These are the activations of a small neural network, seen along a few directions. Each row is one input.
Each table varies a few parts of the input and shows all the possible inputs, shuffled.
Descriptions start from the smaller parts, as in this example, which fits no table here: one of 4 places along a line, together with either a single point or one of 9 places along a line or (one of 2 separate values, together with one of 8 places around a ring).
Shared parts are said once, and a part with two or three values counts as separate values.

Other details of the inputs shift rows strongly along two fixed directions, in all tables alike. That doesn't count.

A family of inputs:
x1: [ 2.28 -0.62 -1.59 -2.22 -0.48  0.97  0.40 -4.33 -1.47 -0.86 -2.31]
x2: [-2.70  5.26 -0.52  0.85  0.86  0.94  0.32 -3.61  0.30  2.16  1.29]
x3: [ 1.11 -5.71 -0.25  0.38  0.32 -1.86 -0.79  3.44 -0.03 -1.93 -1.43]
x4: [-2.42  4.79  1.61 -0.01  0.97 -0.11 -0.40  0.23 -0.31  0.96  2.04]
x5: [-3.39  6.83 -2.27  2.60  0.80  2.47  0.64 -1.12  2.24  6.72  2.91]
x6: [ 1.67 -4.27  1.01 -1.12 -1.47 -0.93  0.11  2.22  0.02 -4.47 -0.32]
x7: [ 1.52  0.11 -3.09  0.84 -0.82  2.26  1.98 -7.03 -1.66  2.11 -3.02]
x8: [-1.61  4.89 -2.01  2.43 -0.05  2.57  0.83 -1.11  0.78  5.36  0.79]
x9: [-2.42  4.29  1.17 -0.37  1.10 -0.34 -0.84 -0.52  0.76  0.83  2.30]
x10: [ 2.25 -1.41 -2.68 -1.51 -0.87  2.64  1.26 -3.14 -0.32 -0.08 -3.36]
x11: [-1.86  4.44  1.36  1.28 -0.53 -0.62  0.32  0.12  0.79  1.76  4.57]
x12: [-0.37  0.69 -1.81  0.81  0.40  1.79  1.11 -2.27  0.69  0.69 -1.45]
x13: [-3.65  2.15  5.20  0.21  1.97 -2.80 -2.15  5.25  0.28 -1.54  3.71]
x14: [-2.03 -0.36  3.29  0.40  1.51 -3.70 -1.66  5.07  0.78 -1.53  2.46]
x15: [ 2.11 -3.46  2.30 -1.79 -1.07 -2.16 -0.84  0.91 -1.24 -5.13  0.83]
x16: [ 3.31 -5.54 -1.38 -1.28 -0.56  0.09 -0.55  1.39 -0.79 -0.74 -2.34]
x17: [-0.90  0.55  0.67  1.53 -1.25 -0.54 -0.35  2.99  1.20  0.72  3.16]
x18: [-2.25  2.07  4.26 -0.35  1.77 -3.45 -2.07  6.41  0.81  0.06  4.26]
x19: [ 1.44 -5.69  0.68  0.74  0.00 -1.29 -0.73  3.95 -0.51 -1.74 -1.55]
x20: [ 1.92 -1.81 -2.53 -1.09 -0.79  2.26  1.10 -3.48  0.44 -0.34 -3.42]
x21: [ 2.48  0.13 -3.47 -0.36 -1.34  2.47  2.09 -6.63 -1.80  2.13 -3.33]
x22: [ 0.28 -1.38 -0.22  0.48  0.15  0.87  0.56  0.00 -0.15 -1.02 -1.83]
x23: [ 2.08 -4.88  0.71 -1.57 -0.54 -0.43 -0.24  2.33 -0.79 -3.69 -3.01]
x24: [ 1.15 -1.09 -0.44 -0.86 -0.08 -1.09 -0.10 -1.07 -0.02 -0.43 -0.95]
Description of these inputs: one of 4 places along a line, together with either a single point or one of 5 places around a ring.
Question: The inputs of x8 and x23 match in every part but the place on the line of 4. If x19 is changed in the same way as x8 into x23, which row does it become?
Answer: x22
Question: Which other rows does x1 become when the place on the ring of 5 takes its other values? List them by row number.
Answer: x2, x4, x9, x13

A family of inputs:
x25: [ 2.63 -3.59 -4.05  0.50 -1.01  1.78  1.18 -2.43 -0.06  2.13 -3.18]
x26: [-2.44  1.89 -0.51  2.09  0.89  1.31  0.38  0.54  1.53  1.66 -0.25]
x27: [ 1.26 -2.67 -0.40  0.98 -2.43  1.45  1.05  0.95  0.55 -2.22  0.36]
x28: [ 2.12  0.06 -3.00 -0.74 -0.60  1.67  0.72 -3.45 -0.54  2.29 -1.95]
x29: [-1.86  4.52  0.12  0.59  0.32 -0.28 -0.28 -0.31  0.58  2.88  3.37]
x30: [-0.30  0.50  1.07 -0.14  1.02 -2.33 -0.91 -0.39 -1.03  0.60  1.21]
x31: [-1.46  3.40 -0.34 -0.04  1.28  1.84  0.29 -1.27 -0.08  1.64 -1.12]
x32: [ 0.00 -0.80 -0.84  0.54  0.47  0.14 -0.38  3.27  1.13  2.60 -0.33]
x33: [ 1.99 -6.69  3.08 -1.46  1.05 -5.32 -2.44  5.00 -1.57 -4.26 -0.41]
x34: [-2.89  5.38  0.86  0.73  1.60  0.96  0.18 -2.44  0.03  1.90  0.99]
x35: [ 1.12  1.51 -1.65  1.27 -3.07  1.02  1.45 -3.34 -0.23  1.39  3.25]
x36: [-0.52  0.03  1.21  0.09  0.13 -2.51 -0.91  0.36 -0.61 -0.47  1.88]
x37: [ 1.49 -3.32  1.64 -2.42  0.82 -1.03 -0.92  1.51 -1.23 -4.19 -3.22]
x38: [ 0.59  1.96 -0.41 -2.08 -0.12  1.98  0.67 -3.48 -0.19 -1.03 -1.88]
x39: [ 0.32 -0.93  1.39 -1.31 -0.15 -0.74 -0.08 -2.10 -0.79 -3.86 -0.84]
x40: [-3.99  4.25  0.64  2.19  1.47  1.52  0.01  3.92  2.72  2.73  2.11]
x41: [-2.62  3.71  2.08  2.46 -1.24 -1.24 -0.31  4.45  1.67  1.86  7.34]
x42: [ 1.75  0.88 -1.67 -1.53 -0.04 -0.03  0.77 -5.23 -1.76  1.01 -1.59]
x43: [ 2.96 -2.41 -3.00 -0.70 -1.23  1.09  0.74 -3.72 -1.09  0.70 -2.14]
x44: [-0.45  2.74  1.25 -1.30  0.33 -1.32 -0.62  0.23  0.07  0.61  2.09]
x45: [ 1.65 -6.54  2.88 -1.17  0.19 -5.13 -2.41  5.38 -0.98 -4.48  0.53]
x46: [ 0.13 -0.61  1.81 -1.98  0.71 -0.07 -0.87  2.37  0.27 -2.77 -1.02]
x47: [-0.75  4.52 -0.13  1.40 -2.47  0.40  1.44 -2.74  0.34  1.88  5.57]
x48: [-0.76 -0.57  3.40 -1.58  1.34 -2.14 -1.03  0.68 -0.78 -3.89 -0.17]
x49: [-2.97  2.56  2.76  0.48  2.03 -0.97 -1.17  2.56  0.39 -0.27  1.20]
x50: [ 2.07 -0.83 -1.38 -2.05 -1.11  1.95  1.28 -5.36 -0.87 -2.65 -2.94]
x51: [ 2.58 -1.65 -1.72 -1.18 -1.35 -0.67  0.82 -6.25 -1.94 -0.89 -1.26]
x52: [ 0.61  0.29 -2.53 -0.18  0.52  2.84  1.12 -3.56 -0.53  1.24 -4.21]
x53: [ 0.92 -0.95 -0.45 -1.43 -0.36  1.32  0.24 -1.72 -0.28 -2.08 -1.81]
x54: [-2.33  2.51  0.43  1.11  1.72  0.70 -0.08  0.04  0.37  1.29 -0.17]
x55: [ 0.82 -0.05 -1.64 -0.24  0.04  0.58 -0.14  0.24  0.23  2.33 -0.74]
x56: [ 0.63  0.12 -0.84 -0.47  0.49 -0.48 -0.33 -0.78 -1.00  1.75 -0.91]
x57: [ 0.22  1.55 -1.51  1.43 -2.58  3.15  1.95 -2.82  0.53  0.08  1.38]
x58: [-0.72 -0.31 -0.26  0.21  0.87  1.69  0.00  3.07  1.54  0.24 -1.98]
x59: [-1.71  2.66  3.15  0.44 -1.73 -0.30  0.29  1.92  0.92 -2.85  4.95]
x60: [ 1.59 -2.20 -2.93 -0.07  0.30  2.86  1.24 -2.35 -0.34  0.80 -5.62]
x61: [ 0.58 -0.54 -1.84  0.38 -0.34  0.47  0.07 -0.44  0.16  1.95 -0.02]
x62: [ 0.55  0.67 -1.68 -0.26 -0.45  1.84  1.10 -5.37 -0.74 -0.58 -2.11]
x63: [ 1.27 -0.97 -3.13  1.03 -0.74  0.91  0.88 -4.40 -0.84  2.25 -1.52]
x64: [-4.21  4.49  1.54  2.02  1.47  0.32 -0.50  2.31  1.65  1.78  2.47]
x65: [-1.10  0.20  0.31  3.05 -1.75 -0.38  0.35  4.49  1.90  2.07  4.69]
x66: [-1.05  2.09  2.04 -1.70  1.34 -0.47 -0.52  0.04 -0.48 -1.71 -0.50]
x67: [ 1.41 -1.19 -0.83 -1.56 -0.12  1.95  0.15 -0.75 -0.15 -1.29 -3.26]
x68: [ 0.74  0.58 -2.48  2.31 -2.79  1.70  1.61 -1.98  0.35  2.73  2.57]
x69: [-3.32  3.20  0.38  2.96  1.06 -0.93 -0.48  2.94  1.67  4.23  3.24]
x70: [ 1.91 -4.89 -1.57 -0.01  0.48  0.97  0.60 -1.22 -0.58 -1.27 -5.19]
x71: [-2.96  4.33  0.81  1.26  1.73 -0.88 -0.90  2.87  0.76  4.26  2.49]
x72: [ 1.73 -5.06  0.55 -0.34  0.60 -2.70 -1.09  1.81 -1.26 -1.13 -1.39]
x73: [-0.91  0.05  0.06  0.19  0.51  1.02 -0.06  1.77  1.03 -0.69 -0.61]
x74: [-0.50  3.06 -0.06 -0.56  0.39 -0.30 -0.48 -0.20  0.32  2.11  1.47]
x75: [ 1.45 -1.71  0.42  0.07 -2.60  0.98  1.08 -0.63 -0.07 -3.42  1.15]
x76: [ 0.25 -3.19  0.57  0.94  1.17 -2.34 -0.80  3.11 -0.15  0.85 -0.53]
x77: [ 0.89 -5.32  3.15 -2.06  0.73 -2.41 -1.87  6.35  0.20 -5.86 -0.94]
x78: [ 0.97  0.29 -2.83 -0.49 -0.12  3.56  1.19 -2.84  0.40  1.16 -3.62]
x79: [ 0.37 -1.43  2.72 -1.33  0.99 -4.14 -1.31  0.60 -1.41 -1.98  1.34]
x80: [ 1.87 -4.53  2.67 -2.55 -0.25 -4.13 -1.56  3.03 -0.91 -4.60  1.06]
x81: [-1.49  2.18 -0.14  0.67  0.30  1.07  0.21 -1.62  0.18  0.33 -0.11]
x82: [-0.54  0.49  1.97 -0.91  1.30 -2.80 -1.44  2.59 -0.64  0.05  1.35]
x83: [ 0.85 -2.93 -0.76  1.75 -2.16  1.71  1.27  1.90  1.31 -1.36  0.11]
x84: [-0.44 -0.80 -0.38  0.69  1.14 -0.74 -0.46  2.88  0.34  2.37 -0.67]
Question: What is each input in this table made of?
Answer: one of 2 separate values, together with one of 5 places along a line, together with either a single point or one of 5 places around a ring
Question: The inputs of x78 and x55 match in every part but the choice among 2 separate values. If x48 is changed in the same way as x78 into x55, which row does it become?
Answer: x79
Question: The inputs of x44 and x38 match in every part but the choice among 2 separate values. If x56 is changed in the same way as x44 into x38, which row does it become?
Answer: x31
Question: Which other rows does x70 become when the place on the ring of 5 takes its other values? List them by row number.
Answer: x26, x40, x58, x60
Question: Which other rows does x31 become when the place on the ring of 5 takes its other values? List them by row number.
Answer: x49, x67, x77, x81
Question: Which other rows does x64 become when the choice among 2 separate values takes its other values? List them by row number.
Answer: x63
Question: Which other rows does x68 become when the place on the line of 5 takes its other values? List them by row number.
Answer: x35, x41, x47, x65
Question: Which other rows does x69 become when the choice among 2 separate values takes its other values? List them by row number.
Answer: x26
